Each row below holds a small network's activations on one input, seen along a few directions.
Each table varies a few parts of the input and shows all the possible inputs, shuffled.
A made-up example of a description, with smaller parts first: one of 8 places around a ring, together with either a single point or one of 11 places along a line or (one of 2 separate values, together with one of 6 places along a line).
Shared parts are said once, and a part with two or three values counts as separate values.
In the rows, zero is written as 128.

Other details of the inputs shift rows strongly along two fixed directions, in all tables alike. That doesn't count.

Rows:
row 1: [171  97 138  71  64  62 149 133 120 163 114 145 147 101 184 135]
row 2: [151 164 116 134  96 144 150  96 138  94 142 142 159 143 138 129]
row 3: [111 150 108 107 120 194  95 171 140  94  99 126 112 144 149 135]
row 4: [ 99 151 142 142 129 137 142 145 142 107 141 126 148 121 123 163]
row 5: [156 154 118 126  99 146 158  98 127  75 128 129 186 125 150 145]
row 6: [130  99 139 110  98  88 121 143 126 154 125 134 123 111 138 135]
row 7: [ 89 121 118 164 197 156  92 140 122 151 124  98 100 142  66 112]
row 8: [143 150 129 140 108 137 148 112 137  82 109 135 153  99 155 135]
row 9: [165 147 121 122  92 144 169  94 134  64 138 145 194 136 163 162]
row 10: [135  56 136  87 148  58 116 148  92 220 137 127  70 121 159  99]
row 11: [ 83 127 121 158 204 152  82 146 130 173 137 105  60 149  37  83]
row 12: [164 149 121 124 107 132 139 111 148 106 106 132 134 140 112 102]
row 13: [101 149 139 185 154 177 118 137 160  78  95 106 121 113  83 112]
row 14: [177 132 121 112  93 129 154 102 142  82  89 127 168 124 138 124]
row 15: [140 107 140  83  73  68 149 125 103 159 151 150 151 115 194 155]
row 16: [ 91 127 145 165 174 150 123 139 128 129 145 127 109 136 118 141]
row 17: [142 147 135 136  93 135 161 104 135  80 126 136 162 111 173 147]
row 18: [111 192 124 192 153 196 112 117 169  64 105 117 138 146  55 111]
row 19: [ 75 139 127 168 215 160  95 148 122 170 169 118  76 169  54 115]
row 20: [106  67 136  86 136  49 102 154  91 230 157 132  83 121 151 132]
row 21: [149  61 112  76 138  74 113 123  82 213 150 132  95 123 146 116]
Each input here is: either a single point or (one of 4 places along a line, together with one of 5 places along a line).
Question: Start at row 12 and move only the place on the line of 4, one step at a time. The first step leads to row 14. Which rows follow, in order?
Answer: row 10, row 1

Rows:
row 22: [167 168 113 143  81 156 120  95 168  47  77 140 175 125 106 123]
row 23: [147 181 109 157  95 163 133  85 151  42 128 146 187 144 121 156]
row 24: [ 79  73 139 124 193 108  95 176  92 220 182 130  52 126 165 146]
row 25: [ 91 121 105 139 194 158 107 115 103 174 173 108  86 156 100  98]
row 26: [ 51  69 124 120 183 118  84 172  90 216 182 117  55 126 138 138]
row 27: [ 91 186 108 184 175 185 109 115 131 119 147 114 116 151  63 107]
row 28: [109 125 140 137 156 136 140 146 111 124 134 128 127 148 165 150]
row 29: [203  90 158 119  55  40 201  56 124  84  92 128 207  43 192 135]
row 30: [188 127 125  85  74  64 151 104 128 158 141 152 124 128 150  85]
row 31: [119 160 158 130  91 113 159 129 137 108 146 139 161 146 147 154]
row 32: [145 135 150  97  44  79 166 124 137 121 172 174 160 107 205 172]
row 33: [178 131 125  84  80  58 166  89 102 172 201 164 130 147 182 120]
row 34: [ 78 167 135 167 141 162 114 144 131 114 125 112 145 148 107 145]
row 35: [ 75 157 132 166 153 164  93 161 150 116  66  96 113 134  64 113]
row 36: [ 75 126 129 137 135 127 100 153 121 168 159 137 107 117 139 154]
row 37: [134 100 134 106 133  66 121 114 102 184 193 160 103 162 130 138]
row 38: [152 112 119 125 166 134 120 126 115 162 117 125  84 133 121  77]
row 39: [132  63 125  91 197  98  96 175  88 227 131 111  64 129 115 108]
row 40: [198 112 106  74  50 105 160  65 113  74 161 161 189 137 217 161]
row 41: [134 124 128 163 180 170 100 133 147 100  89 118 101 140  81 106]
row 42: [167  73 103  67 115  86 121 108  90 200 144 129  90 130 165  77]
row 43: [162 112 121  72  28  77 135 128 128 129 106 165 149  84 207 143]
row 44: [171 191 136 120  61 133 192 102 161  49 140 151 218 126 143 173]
row 45: [133 115 142 130 139 101 101 132 142 151 124 138  99 145  73 102]
row 46: [132 173 151 141  58 134 151 141 189  56  87 145 155  92 128 138]
row 47: [163 141 123 142 131 155 145  97 130  63 140 149 155 146 154 151]
row 48: [135 117 120 136 138 167 101 115 147  87  94 115 125 134  89 108]
row 49: [123  87 102  96 166  77  81 136  89 249 146 127  55 140 107  65]
row 50: [171 153 135 125  56 154 165 128 172  29  69 150 172  81 196 148]
row 51: [110  98 128 109 108 136 110 150 137 133 104 118 104  95 150 127]
row 52: [108 157 119 164 160 214 116 151 159  70  74  81 140 119  46 116]
row 53: [120 176 124 169 173 203 150 135 149  58 117 116 168 134 100 158]
row 54: [ 96 184 118 178 165 202 102 155 167  83  65  94 141 121  21 117]
row 55: [ 77 197 117 194 179 213 114 143 152  82 117 101 155 139  37 151]
row 56: [119  91 113 122 210 109 111 130  75 226 193 126  54 160 141 100]
row 57: [163 124 151  79  50  61 160 128 141 131 103 149 153 126 176 129]
row 58: [ 93 143 116 153 175 193 123 141 123 106 141  95 136 139  78 148]
row 59: [105 125 132 135 124 160 118 150 137 100  77  94 128 129 114 113]
row 60: [110 161 144 150 155 152 125 156 163 118  94 110 123 127  35 118]
row 61: [ 85  72 153 197 201  81 147 103 100 181 156  95 125  92  98 136]
row 62: [109  78 130  80 125  94 130 132  80 186 163 129 119 146 191 145]
row 63: [179  80 136  70  85  69 145 139 101 157 105 138 123 124 221 127]
Question: The inputs of row 61 and row 29 match in every part but one. If row 25 is changed in the same way as row 61 into row 29, which row does it become?
Answer: row 42
Question: The inputs of row 60 and row 44 match in every part but one. If row 48 is changed in the same way as row 60 into row 44, which row does it become?
Answer: row 40
Question: What do these inputs look like to the network?
Answer: one of 2 separate values, together with either a single point or (one of 4 places along a line, together with one of 5 places along a line)
Question: Change only the place on the line of 4 in row 22. List by row number the other rows that result.
Answer: row 41, row 45, row 48

Rows:
row 64: [165  79 128  44  57  41 139 130  98 190 154 165 124 115 222 142]
row 65: [110  96 132 128 168 115 110 147 109 175 130 112  97 127 106 119]
row 66: [ 69 131 137 157 182 152  87 174 135 164 122 109  75 137  67 112]
row 67: [114 114 124 119 154 120 100 148 120 178 134 125  81 142 103 103]
row 68: [128 126 120 143 158 146 118 122 126 128 115 111 118 130  89 107]
row 69: [152 160 133 142  87 155 161 111 158  46  91 127 188 105 139 147]
row 70: [122 158 135 170 142 156 132 119 155  91 102 114 134 123  81 109]
row 71: [163 175 127 126  67 152 154 112 166  52  97 144 174 121 145 133]
row 72: [ 73 143 147 186 170 155 113 151 150 121 108 102 111 115  66 120]
row 73: [184 161 126 129  66 128 168  79 155  57 101 141 183 111 148 121]
row 74: [111 140 135 151 120 158 130 139 149  86 102 121 139 109 135 140]
row 75: [124 111 133 122 122 116 133 133 123 133 121 122 137 110 140 140]
row 76: [114 101 125 132 177 124 106 139 111 171 129 108  93 134  92 106]
row 77: [201  79 112  33  57  39 140 105  91 192 157 170 119 130 217 116]
row 78: [124  93 139 119 141  82 120 137 109 187 139 128  97 121 129 115]
row 79: [176  73 127  47  66  34 143 117  91 190 155 160 134 118 208 142]
row 80: [113 103 132 118 151 102 107 146 112 180 137 123  97 135 106 120]
row 81: [ 75 132 135 156 184 152  88 170 135 163 122 109  73 141  64 107]
row 82: [178 157 119 126  77 156 156  93 155  45  96 140 174 116 161 125]
row 83: [168  76 120  71 102  73 132 119  97 175 143 147 110 123 196 120]
row 84: [119 156 131 141 119 143 155 111 124  96 173 142 166 141 159 171]
row 85: [ 81 107 137 151 183 144  95 164 123 162 122 108  79 126 100 118]
row 86: [ 89 125 128 159 192 147  90 150 127 163 124 104  83 145  48 102]
row 87: [123 185 115 173 146 183 145  95 140  68 161 134 164 151 113 148]
row 88: [ 75 116 135 164 198 158  90 166 129 156 118 101  74 131  80 111]
row 89: [125 183 130 160 106 192 140 129 170  35  80 118 175 120 110 143]
row 90: [175  70 135  59  69  26 152 112  94 191 153 159 131 107 215 135]
row 91: [161 127 115  99  97 125 136 116 127 115 116 136 145 130 154 126]
row 92: [103 104 130 140 183 130 104 147 115 169 126 105  92 131  86 111]
row 93: [127  96 126  90 113  96 120 144 108 168 134 132 119 122 165 139]
row 94: [157 162 128 141  88 165 154 110 162  41  90 132 172 113 151 134]
row 95: [100 167 133 161 126 164 152 117 135  80 165 134 169 137 142 174]
row 96: [134 157 121 150 133 157 123 114 148  93 107 119 139 135  80 111]
row 97: [109 113 115 130 176 142  92 144 114 169 126 110  84 147  86 100]
row 98: [158 154 128 125  90 135 148 109 151  78 106 135 168 124 128 133]
row 99: [134 171 118 149 123 158 158  94 132  76 168 143 171 148 144 158]
row 100: [111 101 124 112 154 117 102 153 108 178 131 120  93 136 121 120]
row 101: [135 184 123 158 109 194 140 120 169  34  81 119 173 126 105 132]
row 102: [123  98 136 123 149  89 117 134 112 184 137 124  94 125 118 108]
row 103: [145 136 120 112 109 113 159  99 107 121 188 153 159 147 183 162]
row 104: [135 152 126 130 109 133 161 103 120  97 177 148 169 143 171 168]
row 105: [ 93 104 135 127 153 108 104 154 117 178 136 119  98 127 103 128]
Question: The inputs of row 92 and row 69 match in every part but one. If row 71 is changed in the same way as row 92 into row 69, which row does it become?
Answer: row 66
Question: The inputs of row 105 and row 96 match in every part but one. If row 74 is changed in the same way as row 105 into row 96, which row does it become?
Answer: row 82
Question: What do these inputs look like to the network?
Answer: one of 6 places along a line, together with either a single point or one of 6 places around a ring
Question: Change only the place on the line of 6 in row 89. List by row number the other rows that result.
Answer: row 91, row 93, row 97, row 100, row 101
